These are the activations of a small neural network, seen along a few directions. Each row is one input.
In each table, some parts of the input vary, and every possible input appears once, in random order.
Descriptions start from the smaller parts, as in this example, which fits no table here: one of 2 separate values, together with either a single point or one of 11 places around a ring or (one of 4 places along a line, together with one of 5 places around a ring).
Shared parts are said once, and a part with two or three values counts as separate values.
In the rows, 128 means zero.

Other details of the inputs shift rows strongly along two fixed directions, in all tables alike. That doesn't count.

Rows:
R1: [ 72  94 128 109 136 110 129  57 115 121 164 134 189]
R2: [ 83  97 148  87 173 137 107 127 148 107 157 145 104]
R3: [157 169  98 148 133 125 184 127 109 115  92  97 116]
R4: [166 152 135 165 133 149  99 226 177 173 107 123  97]
R5: [137 137 146 129 151 109 123 169 143 160 125 134 118]
R6: [113  90 135  97 129  99 132  55 107 112 165 141 177]
R7: [147 155 116 157  82 109 143  68  77 103 143 127 168]
R8: [ 52  86 165  85 172 141  97 125 147 136 131 163  99]
R9: [179 155  83 152 125 132 168 147 112 116 127  93 134]
R10: [136 129  77 136 123 142 181  84  98  84 142  97 150]
R11: [178 157 159 150 127 129  98 204 173 175  77 136  93]
R12: [139 139 135 149  72 119 130 104  80 126 142 125 150]
R13: [162 190 101 189  96 118 132 138 108 110 139 114 139]
R14: [165 176  98 191  88 134 137 144 100 122 146 111 140]
R15: [143 174  89 165 109 126 162 122 128 132  83 107 136]
R16: [140 126 150 106 145 134 132 137 135 126 103 136  93]
R17: [162 165 125 164 135 128 106 196 174 150 106 120 109]
R18: [ 76 109  98 118 126 127 126  55 131  92 158 131 168]
R19: [176 165 124 156 144 115 117 204 164 147 117 121 103]
R20: [ 61  71 151  90 164 163  88 137 153 127 154 158 101]
R21: [ 74  84 174  83 144 138  76 113 162 145 130 173 114]
R22: [ 94  79 115 106 136 120 131  76 112 108 198 131 183]
R23: [102 101 126 111  95 133 130  80 118 127 121 129 148]
R24: [ 74  69 137  84 118 139 129  62 104 107 135 139 140]
R25: [141 118 115 136  85 117 147  86 105 129 122 107 173]
R26: [191 150 135 146 101 118 143 187 130 159  91 112 118]
R27: [191 161 107 138 119 112 167 126 107 119  98 106 130]
R28: [175 148 109 137 101 133 178 126 101 118  86  94 113]
R29: [ 80  87 186  69 190 124  90 162 147 157 154 162  99]
R30: [152 117 114 112 106 114 166  92  85 115 129 104 152]
R31: [154 161  80 171 103 150 147 146 142 129 102 105 128]
R32: [124 158 171 151 132 125  88 189 133 166 132 153  95]
R33: [ 84 106 163 103 177 152  72 183 182 137 124 161  66]
R34: [ 98  99 185  91 162 150  77 169 170 150  98 172  64]
R35: [102 104 100  99 147 109 147  58 102  80 182 119 173]
Description of these inputs: one of 5 places along a line, together with either a single point or one of 6 places around a ring.
Q: The inputs of R26 and R19 match in every part but the place on the line of 5. If R25 is changed in the same way as R26 into R19, which row does it become?
A: R17
Q: List by row number the other rows that have the place on the line of 5 in common with R34.
A: R6, R7, R11, R16, R21, R27
Q: Start at R20 and move only the place on the ring of 6, one step at a time. The first step leads to R10. Which rows follow, in order?
A: R9, R22, R4, R31

Rows:
R36: [139 146 166 126 155 124 124 216 167 186  74 118  80]
R37: [140 110 127 119 102 121 143 110  90 101 113 128 129]
R38: [166 150 103 140 135 132 181 114  90 122 103 114 118]
R39: [118 129 162 126 155 167  98 184 147 159 101 161  51]
R40: [110  91 165  73 149 156  89 197 159 156 129 152  77]
R41: [ 31  69 152  70 184 132  94  91 117  82 231 164 139]
R42: [150 173 110 163  82  89 137  79  90 126 132 120 178]
R43: [131 171  86 175  91 133 174 108 114 123  81  86 147]
R44: [ 46  39 141  63 186 112  90  69 143 114 207 150 183]
R45: [116 110 130 150 102 142 111 122 132 140 161 143 148]
R46: [164 162 111 154  97 141 147 101 132 103  96 104 135]
R47: [ 66  80 119 124 105 127 121  30 113 108 191 149 211]
R48: [151 175 102 177  90 143 165 159 119 141  78  86 103]
R49: [153 140 168 121 142 141  97 170 179 150  91 136  85]
R50: [116 134 145 116 184 125 112 185 152 124 166 140  85]
R51: [120  95  86 124 140 118 146  79 105  96 181 105 181]
R52: [116 111 120 142 112 119 127  86 134 135 154 140 184]
R53: [158 165  97 164  95 136 184 144  91 126  92  78 131]
R54: [171 167  94 170  81 120 158 118 115 106  59 112 127]
R55: [ 99  78 138 105 134 105 130  67 122 131 182 145 200]
R56: [121  96 149  95 122 143 127  86 105  96 157 125 140]
R57: [147 150 161 128 121  87 106 140 117 158 139 139 144]
R58: [ 90  84 135  95 121 105 125  55 117 103 122 150 151]
R59: [167 184 122 179  71 114 121 140  97 139 128 120 131]
R60: [142 130 125 132 101 146 136  91 120 101 128 112 124]
R61: [122 117 145 104 130 160  93 197 174 160 107 143  64]
R62: [167 177  95 163 130 135 169 121 119 130  66 120 115]
R63: [176 133 114 133 101 106 169 121  95 113  94 110 124]
R64: [123 156 185 144 117 123  54 192 151 176 124 164  98]
R65: [ 81  61 184  51 165 118 103  66 139 115 170 150 149]
R66: [147 147  75 164 132 123 135 125 145 119 118 104 157]
R67: [153 163  72 183 120 139 129 146 149 118 109 101 144]
R68: [161 128  78 114 106 121 186  94 103 110 121  92 150]
R69: [137 117 139 133 159 151  84 218 159 148 138 130  98]
R70: [ 31  70 162  79 150 125 107  78 137 138 149 145 145]
R71: [179 139 108 163 101 119 163 134 111 141 141 110 161]
R72: [101 100 122  93 161 117 163  46  94 110 135 138 160]
R73: [147 173  89 147 159 101 167 128 130  97 138 106 137]
R74: [ 99 127 127 127 143 151 128  97 123 122 109 150 117]
R75: [158 155  95 154 104 118 196 120  92 128  99  74 140]
R76: [119 178  68 170 129 124 159  92 121  73 144 110 150]
R77: [124  94 188  83 156 109  94 173 158 156  95 161  87]
R78: [181 154  73 126 113 110 189 113 125 123  87  88 151]
R79: [ 94 141 110 139 149 136 121 127 134  92 171 134 111]
R80: [131 135 161 128 103 112  99 136  87 139 163 143 141]
R81: [176 167 101 157 122 150 174 141  87 120  89 112 106]
R82: [161 150 140 120 143 144 103 228 198 181  61 135  64]
R83: [153 144 189 126 126 107  81 198 126 179 144 150  97]
R84: [150 133 168 134 117 142  91 216 159 156  73 152  47]
R85: [ 75  91 107  88 118 140 125  65 135 107 141 136 155]
R86: [ 93  57 217  51 174 140  71 143 157 144 168 162  92]
R87: [125 123 134 145 150 156  75 210 177 152 132 135  85]
R88: [ 99 146 137 127 181 125  98 170 176 126 145 150  92]
R89: [119  97 114 135  98 130 146  78  88 112 184 129 195]
Q: The inputs of R39 and R74 match in every part but one. If R48 is changed in the same way as R39 into R74, which row does it become?
A: R43
Q: The inputs of R51 and R69 match in every part but one. If R71 is changed in the same way as R51 into R69, which row does it become?
A: R89
Q: What is each input in this table made of?
A: one of 6 places around a ring, together with either one of 4 places along a line or one of 5 separate values
Q: Change only the place on the ring of 6 in R85. List by row number the other rows that result.
A: R40, R61, R68, R78, R82
Q: List by row number the other rows that have the place on the ring of 6 in common with R62.
A: R42, R49, R52, R58, R66, R70, R82, R88
Q: Change only the place on the line of 4 in R67. List by row number the other rows that result.
A: R47, R64, R76
Q: List by row number the other rows that have the place on the ring of 6 in common with R78.
A: R36, R44, R55, R57, R65, R72, R73, R77
Q: Change only the choice among 5 separate values in R40. List by row number the other rows that result.
A: R37, R53, R56, R81

Rows:
R90: [162 150  72 133 103  99 197  74  90  94 104  88 164]
R91: [ 99 104 133 104 136 133 136  95 122 109 124 123 120]
R92: [ 93 108 145  99 158 142 107 131 155 130 136 150 106]
R93: [105 107 149 108 148 134  92 146 144 132 160 144 119]
R94: [ 78  93 122 104 135 120 126  62 112 105 183 128 176]
R95: [161 161 128 160 108 120 131 152 120 145 104 128 120]
R96: [175 170 113 170 105 133 140 187 134 151  92 114 105]
R97: [109 129  82 123 111 125 179  35  91  74 138 106 168]
R98: [ 95 105 173 110 165 130  80 166 163 151 155 155 110]
R99: [195 169 114 150 141 144 169 188 132 144  70 104  82]
R100: [105 106 168 105 133 129  94 134 139 152 144 147 126]
R101: [139 151 130 146 136 134 111 186 145 149 119 129 100]
R102: [111 104 166 103 130 131  89 136 134 143 148 152 120]
R103: [194 187  67 179 109 132 178 142 131 121  70  93 123]
R104: [ 70  91 149 104 153 123  97 107 127 122 177 156 141]
R105: [120 118  89 135  95 115 170  46  90  97 155 104 194]
R106: [ 91  87 170  88 160 146  93 156 157 142 116 151  91]
R107: [118 127  93 135  90 112 161  41  74  99 149 114 187]
R108: [123 121 182 120 140 127  86 172 154 166 127 154 105]
R109: [ 88  80 126 100 118 123 126  61 105 102 180 137 171]
R110: [130 119 179 118 137 129  82 174 150 156 131 158  99]
R111: [188 180 121 174 127 130 124 209 151 143 100 117  94]
R112: [195 179  72 176 105 132 178 144 126 120  61  91 125]
Q: What is each input in this table made of?
A: either one of 2 separate values or one of 6 places around a ring or (one of 3 separate values, together with one of 5 places along a line)
